A small network was shown many inputs. Here are its activations along a few directions, one row for each input.
In each table, some parts of the input vary, and every possible input appears once, in random order.
A made-up example of a description, with smaller parts first: one of 3 separate values, together with either a single point or one of 9 places along a line or (one of 4 places along a line, together with one of 8 places around a ring).
Shared parts are said once, and a part with two or three values counts as separate values.

Other details of the inputs vary at random and push rows far along two fixed directions, the same in every table; ignore that.

Rows:
R1: [71,320,241,-53,-203,141,-711,132,359,-344,-254,-30,407,-118]
R2: [118,-98,431,195,47,-240,-302,308,-154,387,56,98,107,20]
R3: [147,-12,407,22,96,34,-157,343,-322,358,-66,-51,-62,-9]
R4: [163,-294,131,-89,128,-50,215,117,-191,117,410,84,-152,103]
R5: [-83,128,-309,-57,-108,-12,81,-135,226,-276,207,15,-37,-16]
R6: [-145,22,-254,-14,-200,-279,121,-300,170,-43,-192,-135,-207,-189]
R7: [-278,19,-390,86,-43,94,237,-184,-13,-197,-198,148,196,100]
R8: [-253,269,-183,-211,-22,36,-32,-223,268,-247,-168,-154,40,71]
R9: [-201,-70,-270,79,13,-275,269,-256,117,140,25,-110,-204,-15]
R10: [-299,-74,-537,210,-92,23,339,-253,-66,-100,-230,76,-10,-25]
R11: [318,-58,269,226,99,183,-17,153,-449,246,-173,21,156,40]
R12: [7,-136,250,240,188,-242,-147,205,-112,433,213,69,86,114]
R13: [178,134,-207,60,-150,311,109,-277,82,-315,-323,-6,68,-146]
R14: [83,327,378,-209,-127,325,-611,232,197,-147,-421,-129,339,-61]
R15: [106,-122,240,-128,213,19,-75,258,-231,190,204,-19,72,268]
R16: [92,-67,-295,241,146,163,336,-194,-239,36,-72,-30,-62,-12]
R17: [42,86,-309,46,-305,-65,46,-141,143,-159,56,-40,-201,-273]
R18: [-17,-335,103,248,78,28,339,150,-351,203,-108,299,-47,59]
R19: [148,287,187,-91,-263,227,-589,197,365,-317,-240,-82,403,-110]
R20: [-96,207,-110,-78,-139,30,-166,-142,318,-400,79,2,113,-99]
R21: [160,-175,324,-167,148,84,7,246,-204,185,218,2,9,164]
R22: [-77,226,47,-252,-35,201,-102,-22,163,-210,-105,-115,81,-59]
R23: [-24,-42,384,83,235,-12,-150,245,-214,459,-29,-131,60,171]
R24: [-144,172,-219,-98,-216,-34,7,-287,169,-118,-313,-176,-249,-163]
R25: [-4,358,358,-217,-137,259,-653,147,319,-199,-547,-170,381,3]
R26: [101,115,-186,4,8,304,204,-256,-6,-259,-154,33,147,-46]
R27: [39,-16,376,107,245,-111,-259,322,-144,151,326,137,198,230]
R28: [-192,109,-576,121,-171,-167,162,-423,284,-255,155,-30,-268,-220]
R29: [6,-176,282,281,-2,60,-110,342,-425,303,-286,146,299,118]
R30: [-6,-73,-240,157,-40,-89,170,-43,27,85,278,-7,-204,-75]
R31: [198,-416,-1,-17,90,-120,425,8,-222,152,401,171,-537,-55]
R32: [-204,220,-223,-80,-68,-133,-143,-197,371,-263,28,35,186,35]
R33: [-233,46,-325,7,-119,154,197,-169,75,-287,-268,128,237,-30]
R34: [18,-72,261,52,208,36,-35,232,-274,420,96,-105,-42,60]
R35: [8,273,298,-167,-136,66,-619,150,383,-173,-505,-134,474,-39]
R36: [37,-130,-390,-13,-53,-84,186,-183,36,36,208,-80,-207,-59]
R37: [107,-170,-410,-47,-166,-166,313,-222,-58,-36,166,0,-443,-203]
R38: [146,-163,181,-74,199,-63,-41,258,-198,180,324,48,82,229]
R39: [-143,211,139,-231,0,117,-173,-45,222,-193,-202,-160,146,49]
R40: [87,-91,-273,-113,-159,-57,176,-157,-89,7,1,-65,-374,-123]
R41: [67,-258,301,120,145,-239,113,121,-77,247,248,258,-245,-35]
R42: [-216,-104,-150,-48,154,-306,348,-189,50,17,174,20,-189,135]
R43: [-4,-6,334,-81,300,41,-18,280,-246,244,163,-9,38,175]
R44: [162,-53,411,218,55,-153,-312,348,-222,263,141,79,42,-44]
R45: [-158,-84,-80,-114,61,-188,319,-191,155,-88,87,-4,-156,11]
R46: [124,-182,151,15,143,23,-60,220,-252,377,143,-98,-41,141]
R47: [-112,216,9,-124,-100,-35,-283,-78,393,-292,-54,-9,311,-34]
R48: [53,8,-324,124,143,192,454,-269,-128,-140,9,74,-48,85]
R49: [19,-89,-90,-11,-25,-29,283,-35,54,-130,364,91,-209,-50]
R50: [89,-185,-142,-155,-65,0,310,-144,-58,-46,127,45,-483,-75]
Description of these inputs: one of 5 places around a ring, together with either one of 2 separate values or one of 8 places around a ring.
Changing only the place on the ring of 5 turns R2 into R41. The same change can be made to R17. Which row results? -> R19
Changing only the place on the ring of 5 turns R10 into R33. The same change can be made to R12. Which row results? -> R47
A walk changes only the place on the ring of 5. It starts at R48 and steps to R16. List the rest of the walk in order. -> R11, R13, R26
Change only the choice among 2 separate values in R29. List by row number the other rows that result. -> R11
Which other rows agree with R48 in the place on the ring of 5? List them by row number. -> R5, R7, R8, R15, R27, R32, R38, R42, R43

Rows:
R51: [40,-50,99,-41,24,-94,-18,51,-10,115,118,-38,-159,-28]
R52: [-2,-62,80,46,-9,-130,-20,38,-10,118,47,18,-110,-48]
R53: [22,-66,45,67,36,-68,22,51,-22,17,149,94,-13,23]
R54: [-10,-35,109,-91,104,-23,74,30,-12,25,108,-1,-77,65]
R55: [-5,-58,19,79,75,35,125,25,-131,73,2,43,-6,39]
R56: [-5,-73,-4,89,53,26,105,19,-131,72,-14,43,28,49]
R57: [28,155,252,-58,-37,100,-423,200,153,-112,-137,-3,421,58]
R58: [29,-73,-22,52,67,30,100,11,-122,81,13,16,0,53]
R59: [2,-61,3,92,63,25,115,19,-129,75,-21,49,21,38]
R60: [-16,-29,86,-53,98,-40,62,17,-40,101,76,-34,-103,58]
R61: [-9,-55,71,-61,45,-69,24,47,-51,120,73,-43,-140,21]
R62: [14,-73,-12,69,58,26,103,23,-125,79,-2,37,28,58]
R63: [63,284,202,-38,-143,111,-674,211,215,-122,-272,-114,575,11]
R64: [-48,-72,59,31,20,-108,35,39,-62,133,14,18,-100,5]
R65: [-55,-56,98,1,80,-63,87,19,-27,35,51,66,-34,50]
R66: [34,-64,58,75,-11,-128,-21,39,-13,102,103,32,-103,-47]
R67: [-135,255,-420,-245,-258,80,-27,-348,460,-519,-87,-101,-12,-152]
R68: [72,-52,66,-17,14,-95,-18,49,-5,95,176,-21,-153,-33]
R69: [23,-79,-6,54,75,18,114,17,-133,87,10,27,14,55]
R70: [96,186,204,-101,-33,118,-469,198,151,-104,-54,-81,378,56]
R71: [28,-71,-24,60,66,34,88,11,-132,79,24,17,-8,43]
R72: [64,-40,30,-18,27,-67,-10,50,-32,64,183,2,-76,6]
R73: [-304,59,-729,-70,-222,-143,530,-646,307,-376,-13,-14,-496,-222]
R74: [-6,-50,12,64,77,48,102,15,-124,67,13,42,1,38]
R75: [-128,353,-347,-99,-268,202,-254,-235,366,-434,-428,-145,321,-111]
R76: [-8,-73,-8,91,52,21,122,16,-126,73,-10,52,13,42]
R77: [218,-99,80,24,-57,157,125,34,-216,56,-124,38,-209,-126]
What is each input in this table made of? -> either a single point or one of 10 places along a line or (one of 2 separate values, together with one of 8 places around a ring)
Change only the place on the ring of 8 in R61. List by row number the other rows that result. -> R51, R54, R60, R67, R68, R70, R72
Change only the choice among 2 separate values in R64. List by row number the other rows that result. -> R61
